A small network was shown many inputs. Here are its activations along a few directions, one row for each input.
Each table varies a few parts of the input and shows all the possible inputs, shuffled.
Descriptions start from the smaller parts, as in this example, which fits no table here: one of 6 places along a line, together with either a single point or one of 9 places along a line or (one of 2 separate values, together with one of 8 places around a ring).
Shared parts are said once, and a part with two or three values counts as separate values.
In the rows, zero is written as 128.

Other details of the inputs shift rows strongly along two fixed directions, in all tables alike. That doesn't count.
These rows show it; all are for the same input, with only those details redrawn:
[136 128 130 118 125 152 117 119 162 134 116 131]
[ 60 121 131 116 100 121 130 151 151 145 129 130]
[ 59 128 140 122 129 121 120 159 139 129 128 141]
[192 137 136 125 170 174  97 105 158 110 105 144]
[179 129 126 117 131 169 112  99 171 132 108 129]
[ 54 117 127 113  83 118 136 149 156 154 131 124]
[190 143 144 129 197 174  88 114 147  96 103 154]

Rows:
R1: [184 108 117 115  45 152 157  87 188 191 120  96]
R2: [116 127 156  93 158 116  90 151  65 107 149  95]
R3: [ 90 116 107 126  52  99 171 122 130 191 135 101]
R4: [190 121 118  80  83 144 112 100 110 158 132  52]
R5: [210 141 148 151 208 173  85 139 137  76 116 151]
R6: [179 121 124 113 102 168 123  85 184 139 108 119]
R7: [ 56 122 111 112  85 107 151 144 137 151 131 126]
R8: [ 68 113 104 125  41 104 159 163 154 171 141  89]
R9: [108 137 170 141 168 133 111 169 123 121 124 156]
R10: [200 133 119 132 118 146 140  96 143 160 112 115]
R11: [159 108  99 137 104 127 142 106 138 128 140 109]
R12: [ 98 103 114 133  82 105 152 135 140 128 145 112]
R13: [ 81 137 152 138 149 110 137 170 105 129 132 149]
R14: [202 117 129 140 135 143 140  64 126 130 118 129]
R15: [ 65 110 141 128  82  92 161 138 130 156 140 126]
R16: [ 81 105  96 111  71 103 153 105 139 155 134 119]
R17: [188 121  77 118  92 145 143  58 142 156 111 107]
R18: [ 81 130 137 146 152  99 145 143  77 126 137 147]
R19: [139 161 170 154 239 130  97 171  85  90 114 172]
R20: [ 94 145 158 147 193 111 126 168  84 105 131 164]
R21: [ 70 118 116 130  77 111 152 171 140 144 144 110]
R22: [187 121  80 107  69 149 146  70 171 171 109  99]
R23: [186 111 101 109  87 149 141  58 173 142 113 115]
R24: [153 109  85 138  83 128 159  97 128 140 138  98]
R25: [140 108 102 119 105 127 141  69 132 128 122 129]
R26: [195 130  96 120 139 155 131  72 136 124 111 131]
R27: [205 127 106 137 111 145 147  70 128 162 114 108]
R28: [175 118 108 108  93 158 130  85 181 152 113 116]
R29: [186 114 137  82 103 142 106  95 107 132 138  67]
R30: [113 153 132 141 224 119 100 144  79  81 116 168]
R31: [ 81 161 147 100  58  84 117 128 103 154 170 106]
R32: [ 52 113 128 112  81 109 143 140 153 144 131 127]
R33: [161 126 112 137 124 141 136 133 140 120 131 118]
R34: [181 146 123 159 216 136 102 139  91  75 123 144]
R35: [100 142 129 129 185 122 118 142 101  96 122 161]
R36: [ 60 121 131 116 100 121 130 151 151 145 129 130]
R37: [ 73 132 131 139 113 117 128 188 130 132 135 120]
R38: [168 125 136 139 152 131 133 103 119 131 125 139]
R39: [ 54 111 110 112  87  97 147 132 135 147 136 128]
R40: [ 96 191 167 120 151  94  84 158  64 110 157 136]
R41: [106 107 117 148 126 104 141 124 105 102 145 126]
R42: [ 73 117 155 129  96 109 146 154 139 150 134 133]
R43: [192 160 139  96  61 129 111  70 133 148 150  98]
R44: [204 142 133 129 209 164  92  99 135  87 105 160]
R45: [103 115 129 148 149 105 132 142 105  89 143 137]
R46: [186 145 124 123 151 170 106 111 157 130  99 129]
R47: [159 129 125 136 131 132 148 106 118 143 124 129]
R48: [198 140 144 134 153 164 125 118 143 134 110 137]
R49: [ 69 112 100 136  82  95 163 150 115 138 150 109]
R50: [105 129 155 137 153 116 129 154 118 128 131 149]
R51: [111 130 144 146 171 125 109 174 121  92 137 146]
R52: [ 70 150 153 132 190 129 105 177 112  97 121 163]
R53: [178 123 126 120  69 162 150 107 176 180 114 105]
R54: [ 77 124 149 148 166 104 120 179 108  82 142 149]
R55: [ 85 117 127 116 110 115 135 125 143 127 126 136]
R56: [ 85 112 103 123 114 105 139 105 111 130 133 136]
R57: [198 108  92 142 114 141 138  78 134 122 134 107]
R58: [179 132 110 113 116 164 130  95 166 141 109 122]
R59: [223 140 160 153 227 154 104  92 104  81 110 166]
R60: [ 73 125 129 135 101 120 138 180 137 133 141 120]
R61: [ 74 123 147 136 134  97 141 156 108 136 139 145]
R62: [ 94 125 104 127 133 114 139 113  99 121 128 141]
R63: [108 134 118 147 150 110 127 166 106 109 135 128]
R64: [ 99 117 150 131 107 112 146 138 135 143 131 134]
R65: [113 181 156 109 115 102 100 135  83 125 162 124]
R66: [199 138 133 131 126 159 128 112 153 156 107 120]
R67: [167 134 118 146 168 138 124 136 115  94 130 134]
R68: [201 122  92 130  84 151 140 104 166 151 122  92]
R69: [ 85 112 116 119 112 106 141 109 125 122 129 138]
R70: [189 134 104 114 108 164 125  92 170 152 103 112]
R71: [ 72 113 138 135  90 116 137 168 149 128 140 119]
R72: [ 72 115 122 140 123  96 139 165 116 115 150 128]
R73: [ 80 122 142 146 154  95 138 138  83 124 140 149]
R74: [ 79 142 158 139 140 121 124 183 119 142 124 140]
R75: [ 93 138 154 155 216 113 100 189  93  66 141 164]
R76: [ 99 113 132 135 101 119 136 154 146 120 139 121]
R77: [125 143 127 164 215 113 108 156  67  73 133 149]
R78: [208 159 131 134 226 165  87 113 121  87  97 158]
R79: [113 124 140  86 116 117 110 145  76 131 149  77]
R80: [172 147 184 149 219 159  91 147 120  86 109 172]
The inputs of R59 and R47 match in every part but one. If R41 is changed in the same way as R59 into R47, which row does it become? -> R24
The inputs of R22 and R23 match in every part but one. If R40 is changed in the same way as R22 into R23, which row does it become? -> R43
What do these inputs look like to the network? -> one of 4 places along a line, together with either one of 2 separate values or (one of 3 separate values, together with one of 6 places along a line)
Which other rows does R17 become when the choice among 3 separate values takes its other values? List them by row number. -> R27, R77
Which other rows does R65 become when the choice among 2 separate values takes its other values? List them by row number. -> R79
Which other rows does R28 become when the choice among 3 separate values takes its other values? List them by row number. -> R1, R51
Which other rows does R31 become when the choice among 2 separate values takes its other values? List them by row number. -> R2
Which other rows does R75 become when the place on the line of 6 takes its other values? List them by row number. -> R5, R11, R51, R57, R72

Rows:
R81: [161 114  97 114  81 138 147  76 151 158 121 106]
R82: [166 128 136 132 129 142 132  98 146 130 120 140]
R83: [145 130 121 127 164 143 113 126 130 106 117 138]
R84: [ 74 127 137 133 136 105 126 175 104 113 145 125]
R85: [ 64 129 152 126 135 112 119 168 121 119 136 141]
R86: [118 127 134 112  90 118 134 112 134 151 135 116]
R87: [162 125 120 102  71 147 127 101 163 156 128  96]
R88: [129 113 118 142 109 128 143 135 146 132 131 120]
R89: [101 125 137 113 100 125 125 141 140 139 134 119]
R90: [ 86 125 118 119 116 108 134 126 110 135 133 126]
R91: [139 149 170 145 221 131  97 140  97  79 122 176]
R92: [ 99 124 129 130 110 103 138 140 105 133 145 117]
R93: [168 132 125 137 189 154 107 121 132  94 111 150]
R94: [155 104 100 120  50 137 156 106 167 166 133  83]
R95: [166 161 153 157 222 143 103 163  93  98 114 156]
R96: [163 120 108 133 137 150 129 108 157 122 113 134]
R97: [ 63 123 126 139 142 102 140 146 110 120 132 154]
R98: [ 79 118 132 142 128 109 136 167 120 119 140 128]
R99: [ 95 116 126 138 105 104 150 139 116 136 141 124]
R100: [100 128 128 126 108 102 133 140 101 133 147 113]
R101: [222 128 122 136 143 154 125  87 130 120 121 121]
R102: [179 134 138 155 187 140 120 120 112  94 122 152]
R103: [ 85 123 115 116 115 118 128 144 127 128 130 121]
R104: [ 54 135 159 129 145  95 124 161 100 118 140 150]
R105: [205 126 111 120 107 156 123 102 146 133 128  95]
R106: [170 134 110 113 133 151 112 107 137 120 119 115]
R107: [171 136 113 116 134 141 117  90 120 126 121 119]
R108: [170 135 127 138 187 144 114 104 116  99 113 155]
R109: [130 128 128 106  77 121 132 105 137 158 136 107]
R110: [105 122 139 133 121 128 130 141 148 128 127 139]
R111: [127 143 137 124 109 137 134 136 142 167 119 125]
R112: [ 87 121 141 126 110 121 131 148 142 133 131 132]
R113: [ 87 138 115 126 114 119 143 151 125 161 118 130]
What do these inputs look like to the network? -> one of 3 separate values, together with either a single point or (one of 2 separate values, together with one of 5 places along a line)
The inputs of R105 and R87 match in every part but the choice among 3 separate values. If R98 is changed in the same way as R105 into R87, which row does it become? -> R112
Which other rows does R99 become when the choice among 3 separate values takes its other values? List them by row number. -> R91, R108
List by row number the other rows that have the choice among 3 separate values in common with R108. -> R81, R83, R90, R93, R96, R97, R103, R106, R107, R113

Rows:
R114: [117 120 131 109  75 125 140  96 157 161 127 129]
R115: [109 113  79 106  53 136 152 117 163 170 121  95]
R116: [149 117 132 102  74 137 128 109 150 147 133  91]
R117: [ 63 139 160 148 181  93 124 163  78  88 142 169]
R118: [211 123 123 151 139 148 131  90 138 115 125 129]
R119: [ 38 126 166 137 140  91 133 173  99 110 149 155]
R120: [176 133 129 133 137 139 110 125 123 107 136 111]
R121: [ 85 153 170 138 213 111  96 148  88  84 126 189]
R122: [145 127 117 118 114 126 137  79 134 145 117 137]
R123: [121 138 127 133  75 119 161 160 134 194 131 103]
R124: [ 96 136 153 102 136 122  99 138 121 121 131 134]
R125: [146 117 109 131 100 150 145 106 183 153 110 129]
R126: [104 106 123 110  64 126 140 148 161 154 136  92]
R127: [ 25 110 107 128  92  75 149 169  85 136 160 102]
R128: [112 112  93 133 111 131 157 115 149 150 107 133]
R129: [173 137 122 145 176 160 121 112 155 111  99 156]
R130: [101 148 145 134 225 110 100 156  51  68 139 152]
R131: [141 157 140 112  91 126 136 109 125 191 123 117]
R132: [149 122 125 105  71 133 131 106 146 147 136  92]
R133: [175 143 115 106 148 144 106  83 119 123 120 128]
R134: [172 159 154 132 127 132 132 128 104 162 127 118]
R135: [127 121 105 108  77 118 143 104 123 148 141  93]
R136: [207 125 138 123 131 156 106 112 145 115 125 104]
R137: [206 123 123 145 144 159 131 104 162 120 116 135]
R138: [216 126 121 158 196 146 119  92 105  92 117 141]
R139: [173 122 121 154 150 132 134 107 117 110 130 134]
R140: [133 136 134  97 108 133 108 107 138 138 127 120]
R141: [171 130 105 132 149 145 121 126 123 111 125 120]
R142: [154 119 133 129 134 162 126 117 180 136 109 138]
R143: [129 124 121 107  71 123 136 112 136 146 141  95]
R144: [144 106 101 126  80 118 163  82 130 155 127 110]
R145: [164 127 134 127 123 136 113 129 132 115 135 105]
R146: [ 58 145 134 118 187  98 104 146  67 100 135 151]
R147: [ 19 125 156 137 122  78 143 174  95 119 153 151]
R148: [181 117 123 145 105 140 141  99 149 131 132 119]
R149: [ 88 119 103 109  65 131 139 139 165 160 125 105]
R150: [166 142 148 149 212 130 111 117  88  78 121 167]
R151: [143 124 116 122 109 135 127 139 144 128 132 109]
R152: [ 73 142 142 144 197 107 103 197  83  76 138 153]
R153: [ 24 127 116 120 110 105 132 181 124 134 134 129]
R154: [146 131 124 117 133 157 108 132 160 126 111 124]
R155: [ 21 128 147 119 132 108 114 197 129 122 130 135]
R156: [110 108 142 119  73 124 148 118 149 150 139 117]
R157: [159 119  95 127 140 139 130 123 117 120 125 112]
R158: [162 124 112 128 104 131 127 116 128 126 140  98]
R159: [139 114 130 138 114 136 143 133 161 133 129 130]
R160: [ 83 110 117 125  69 130 155 133 183 165 122 124]
R161: [223 142 127 133 206 158 105  61 113 101  97 159]
R162: [ 42 162 161 146 169 109 125 215  94 147 118 157]
R163: [233 162 156 155 184 153 108 130 100 130 119 129]
R164: [194 133 117 138 162 142 110 113 107  99 133 116]
R165: [116 100  96 131  46 119 174 115 171 172 133 104]
R166: [124 122 103 137 124 138 147 117 155 140 107 141]
R167: [ 66 107 147 137  89 105 147 158 134 138 151 123]
R168: [226 150 140 132 201 163  98  68 127  98 103 166]
R169: [ 89 146 128 138 233 132  96 174  79  73 115 166]
R170: [ 92 136 146 164 226 109 117 180  84  72 126 179]
R171: [154 131 152 116 144 148 111  99 145 126 118 150]
R172: [128 127 119 112  91 120 133 113 122 137 142 101]
R173: [ 16 133 126 102  89  82 130 151 104 146 149 125]
R174: [110 103 130 129  81 130 153 139 170 151 133 117]
R175: [ 70 121 154 149 134 101 133 169 112 110 148 144]
R176: [132 139 127  99 109 130 111 103 132 138 129 121]
R177: [187 121 110 150 179 145 134 109 124 107 111 143]
R178: [115 114 118 115  76 126 137 144 154 145 135  97]
The inputs of R133 and R115 match in every part but one. If R121 is changed in the same way as R133 into R115, which row does it become? -> R125
The inputs of R156 and R171 match in every part but one. If R144 is changed in the same way as R156 into R171, which row does it become? -> R161
What do these inputs look like to the network? -> one of 5 places along a line, together with either a single point or (one of 2 separate values, together with one of 6 places along a line)
List by row number the other rows that have the place on the line of 5 in common with R139. -> R118, R120, R127, R136, R138, R145, R148, R158, R163, R164, R167, R175
Which other rows does R118 become when the place on the line of 5 takes its other values? List them by row number. -> R117, R129, R165, R168
